A small network was shown many inputs. Here are its activations along a few directions, one row for each input.
Each table varies a few parts of the input and shows all the possible inputs, shuffled.
Descriptions start from the smaller parts, as in this example, which fits no table here: ring(5) and (point or line(9) or (values(3) and line(6))).
Shared parts are said once, and a part with two or three values counts as separate values.

Other details of the inputs shift rows strongly along two fixed directions, in all tables alike. That doesn't count.

Rows:
R1: [ 13   6  10  -8  -2  -5  -9 -19 -10 -17 -15 -57]
R2: [ -5  -3 -14   1  32   1 -33  35 -28  -4 -50   6]
R3: [ -2 -11  -8  -1  12  13 -33  49 -35  -9 -36   9]
R4: [  2   3 -11  12  28  13 -27  45 -42 -15 -33  10]
R5: [ 24   7  -4 -11 -12  -3 -11  -4   7 -10  -3 -58]
R6: [  3  -3  15   7 -19   2  41 -30  25   6  38  11]
R7: [-19   6  19  -3 -11 -13  24 -47  23   3  28  12]
R8: [ -1   8   9   5 -20  -6  29 -31  30  11  42  12]
R9: [ -9   4   9  -2 -10 -19  33 -36  38  15  29   6]
R10: [ 24  13   2  -9  -1  -4 -11  -7  13  -7  -7 -58]
R11: [-20  -7  24  -2 -15  -9  33 -45  21   4  21   9]
R12: [ 24  17  -1  -9  -9   0 -15  -4  11  -7  -5 -57]
R13: [ 34  20   4   4  -3   9  -4  -5  -2 -12   1 -52]
R14: [-30 -26 -18   3  17 -21  18  26  10  21   1  62]
R15: [-19 -11 -19  12  11  -1   9  24   7  23   8  74]
R16: [-16  -9 -17  15  17   0  17  22   2  19   8  75]
R17: [-18 -19 -16  13  13  -6  22  29  -4  14  13  70]
R18: [  6  -6 -26  -2  30   1 -32  48 -10   4 -42   3]
R19: [-41 -23  -5   2   5  -2   7  19  -2   9  -1  70]
R20: [ 19  21  12  -7 -13   6 -20 -14 -11 -15  -4 -48]
R21: [ 30  19   3  -8 -13   3 -15  -2   5  -5   0 -52]
R22: [-12   2  16  -4 -27  -9  24 -42  10   2  37  15]
R23: [-41 -13  -5   6  21 -15   9  13  -2  13  -5  69]
R24: [ -9  10  15   6 -19   2  23 -49  14   3  33  20]
R25: [-33  -9  -6  14  11  -1   6  18 -10   9   8  75]
R26: [ 24  12  11   3  -7  10  -4 -16 -23 -25  -2 -49]
R27: [-19  -1  13  -5 -23 -12  24 -44  17   0  32  11]
R28: [ 17  16   9  -8   0   3 -19 -25  -3 -14 -17 -51]
R29: [ -6   4   6  -2  -9 -15  31 -41  39  19  24   9]
R30: [ 25   3  -1 -11  -4  -6  -8  -7   8 -10  -7 -61]
R31: [ -2  -4  13  -4 -29  -3  30 -27  32  12  37  11]
R32: [-10  12  16  -2 -23  -3  18 -48  16   7  31  20]
R33: [  3 -20 -18  -3  24   3 -24  56 -10  -1 -40  -1]
R34: [ -9  -6   9  -6 -25  -6  30 -30  38  11  32   7]
R35: [-33 -22  -2  13   5   5  11  21 -10   7   5  73]
R36: [ 12  19   9  -8  -9   4 -20 -16  -5 -17  -8 -51]
R37: [  1  10   6  -4 -23  -6  23 -36  33  18  35  16]
R38: [  1  -9 -15   6  18   9 -31  47 -42 -14 -31   7]
R39: [  2 -10  -6  11  21  19 -22  47 -41 -17 -35   9]
R40: [  2 -19 -17  -2  26   1 -21  56 -12   1 -44  -3]
R41: [  6  -2 -29  -3  22   4 -35  51 -11   4 -38   4]
R42: [ 12 -11 -24   5  17   5 -26  58 -26  -3 -27   3]
R43: [ 13   2  16  -9  -6   6 -12 -16  -4 -18 -16 -56]
R44: [-22 -20 -18   2   3 -12  11  31   3  20  12  69]
R45: [ 29  14   4  -2   3  16  -4  -5  -9   4   8 -61]
R46: [ -1  -5  13   4 -25   1  34 -28  30   9  38  10]
R47: [ 16  20   6  -9  -9   7 -21 -23  -4 -14 -13 -48]
R48: [  5   3 -13  11  28  16 -27  38 -40 -12 -36  14]
R49: [ 13   5  10 -10  -4  -3 -12 -19  -8 -19 -11 -55]
R50: [ 18  16  14  -1   3  20  -9 -17 -26  -6   4 -56]
Description of these inputs: values(2) and (point or (line(4) and line(6))).
The inputs of R41 and R47 match in every part but the values(2) part. If R30 is changed in the same way as R41 into R47, which row does it become?
Answer: R49
The inputs of R13 and R4 match in every part but the values(2) part. If R6 is changed in the same way as R13 into R4, which row does it become?
Answer: R39
Which other rows does R17 become when the values(2) part takes its other values? List them by row number.
Answer: R26
A walk changes only the line(4) part. It starts at R32 and steps to R20. List the rest of the walk in order.
Answer: R22, R3
Which other rows does R8 become when the line(6) part takes its other values? List them by row number.
Answer: R9, R10, R12, R13, R21

Rows:
R51: [ 27   0 -20  -5  14   8 -51  54 -14   0 -55 -17]
R52: [ 25   6   8 -21 -31  -1  -6 -15  19 -20   3 -93]
R53: [-15  -3  18  -4 -32 -30  50 -50  47  12  58 -13]
R54: [ 21  16 -28   7  46  12 -45  42 -30  -9 -42 -18]
R55: [-36 -15  -6  16  -2   5   1   4  -6   6  -7  77]
R56: [-33   3 -16  -2   6  -2  -8  17   5   9  12  74]
R57: [ 44  27   1 -13  -1  -1  -6 -35  12   1  -2 -82]
R58: [ 42  -2 -14  21  11  55 -28  79 -59   1  -1 -22]
R59: [ 21  31  17  -1 -21   1 -15 -45 -21 -22   0 -84]
R60: [  2 -13  19  -7 -39 -14  41 -60  60  13  45   1]
R61: [ 23  17  44  -3 -10  18  -1 -44 -18 -32 -12 -80]
R62: [-21   0  40   2 -11  -6  54 -88  10  -6  52   8]
R63: [-21 -26 -13   3  18  -8  22  28  22  26  -4  59]
R64: [ -3  29  25   6 -19  -1  39 -68  47  11  48  12]
R65: [ -4 -10   3 -12  13  17 -47  41 -61 -34 -48 -17]
R66: [ 34   5   5  -8  -2  -3   9 -22  19 -13   0 -95]
R67: [ 29  13  17  18 -49  -1  67 -50  20 -10  75  20]
R68: [  4 -15   8   3  15  20 -46  38 -52 -32 -57 -14]
R69: [-24  -4 -17  -1  12 -25   3  23   3  33   8  63]
R70: [ 15 -24 -18  -1  12   5 -36  67  -6 -14 -52 -29]
R71: [ 35  44  12  -5 -12  -4 -24 -36   1 -16  11 -81]
R72: [-26  -8 -19 -13   0 -12  -1  23  11  26   7  69]
R73: [-23  -3  -9  13   9   2  -6  15  14  10   3  78]
R74: [-28 -25 -19   0  12 -27  11  28   8  26  11  57]
R75: [-36  -5  -3  18  14   6  14   6  -8  13  -8  70]
R76: [-29 -27  -8   7  17  -9  30  36  25  19  -4  55]
R77: [-36  -9 -16  16  25  -1  13  -1 -16  12   0  67]
R78: [ -4  -6   6   0  24   2 -38  37 -66 -27 -40 -20]
R79: [-19  -5 -12   2  17  -7  15  23  18  34  -6  68]
R80: [ 35   7   4 -26 -29   0 -13 -23  16 -14   3 -89]
R81: [-24  14  21  -6 -46  -2  32 -78  20  -2  48   9]
R82: [ 24 -15 -32  -4  40   2 -31  53 -20  -1 -47 -33]
Describe the family of inputs behind these rows.
Answer: values(2) or (ring(5) and line(6))

Rows:
R83: [-17  10  28   0 -18  -1  14 -58  -3 -12  21  -5]
R84: [  5 -12 -20   1  13   5 -22  54 -20  -2 -21   8]
R85: [ -9   2  12  -7 -13 -14  26 -48  28   7  25  -9]
R86: [ -9  13  28   7 -23   5  25 -58  -1 -12  31   4]
R87: [-25 -18 -13  -3  10 -11  -4  25   3   7 -11  38]
R88: [ 36  20  -2  -2   1   6 -25   5  -8 -15 -22 -65]
R89: [  2   2  16   1 -19  -1  33 -36  28   8  34  -6]
R90: [ 36   7   2  -5  -4   8 -17  11 -12 -14 -15 -70]
R91: [-39 -11  -7   1   7 -19  21  -3  19  22  17  67]
R92: [  6  15  22   6 -10  18   0 -30 -21 -18   8 -23]
R93: [ -9 -16 -15  -3  23  -4 -22  46 -16   0 -38   6]
R94: [ 19   7   7  -4 -15   7   1 -13  11  -6   8 -39]
R95: [-11  -8 -14   5  10   4  -3  29   0  15  -3  44]
R96: [  8   9  10  -3 -27  -3  23 -37  24   9  38  -8]
R97: [ 21  17   4   0  -6   6  -2 -13   7  -2   7 -37]
R98: [ -1 -10 -19   0  29   0 -23  42 -18   1 -35  10]
R99: [ -1  -3 -19   0  27  -1 -28  44 -16   1 -33  12]
R100: [-34 -21  -1   2   5 -14  28   1  19  20  16  67]
R101: [  3 -13 -15   4  20   3 -18  48 -16  -2 -33   8]
R102: [  6  -9 -21   4  23   4 -18  48 -23   2 -23   7]
R103: [ 15   5   7 -10 -11  -1  -6 -14  11  -9  -2 -40]
R104: [  4   9  12  -8 -20  -6  15 -40  27   6  23 -12]
R105: [-13 -12 -15   7  17  -4   4  24  -2  10  -8  42]
R106: [ 37  14  -1  -2   5  14 -21   4 -10 -13 -19 -71]
R107: [-43 -10  12  10   3  -2  19 -17 -11   4  18  79]
R108: [  9  13  19   4 -14  13   0 -26 -26 -20  12 -25]
R109: [-40 -15  -6  -1  -1 -17  21  -5  22  24  18  72]
R110: [ 33   9  -1  -6  -7   8 -23   8  -5 -19 -21 -63]
R111: [  6  -2 -22   4  21   3 -23  51 -22   2 -21  12]
R112: [  4  10  12  -2 -26  -5  24 -43  31   7  31  -2]
The inputs of R108 and R107 match in every part but one. If R84 is changed in the same way as R108 into R107, which row does it become?
Answer: R103
Describe the family of inputs behind these rows.
Answer: line(5) and (point or ring(5))

Rows:
R113: [  8   4  -9  -6  10  -2 -22  13  -6  -5 -24 -17]
R114: [ -1   0   8  -1 -22  -5  26 -29  22   7  37   5]
R115: [ 24  21   3  -7  -1   1 -18 -18   3  -9 -14 -64]
R116: [-26 -24 -16  12  19  -4  17  37  -2  17   5  75]
R117: [ 36  19   2  -4  -8   7 -15  -9   0 -10  -6 -60]
R118: [  6  -9  -9  -1  20   0 -20  34 -18  -8 -34 -18]
R119: [-10  -5  14  -5 -18  -9  27 -36  26   7  25   1]
R120: [  2  13   8   2 -12  -4  24 -37  25  13  34   5]
R121: [  6 -14 -20   3  21  10 -24  60 -25   0 -32  10]
R122: [-29 -15  -1  -2  -5 -15  20  -5  17  14  18  47]
R123: [-26 -13  -6   0   4 -11   8  11  13  12   2  51]
R124: [ -8  12  26   8 -20   9  23 -49  -6  -9  34   9]
R125: [ 14  19  23  -2 -10  13 -18 -33 -27 -29 -12 -58]
R126: [  5  -7 -23   4  20   9 -30  60 -22  -1 -33  14]
The inputs of R126 and R123 match in every part but one. If R121 is changed in the same way as R126 into R123, which row does it become?
Answer: R119
Describe the family of inputs behind these rows.
Answer: values(2) and (point or line(6))
Which other rows does R117 become when the values(2) part takes its other values? List them by row number.
Answer: R113
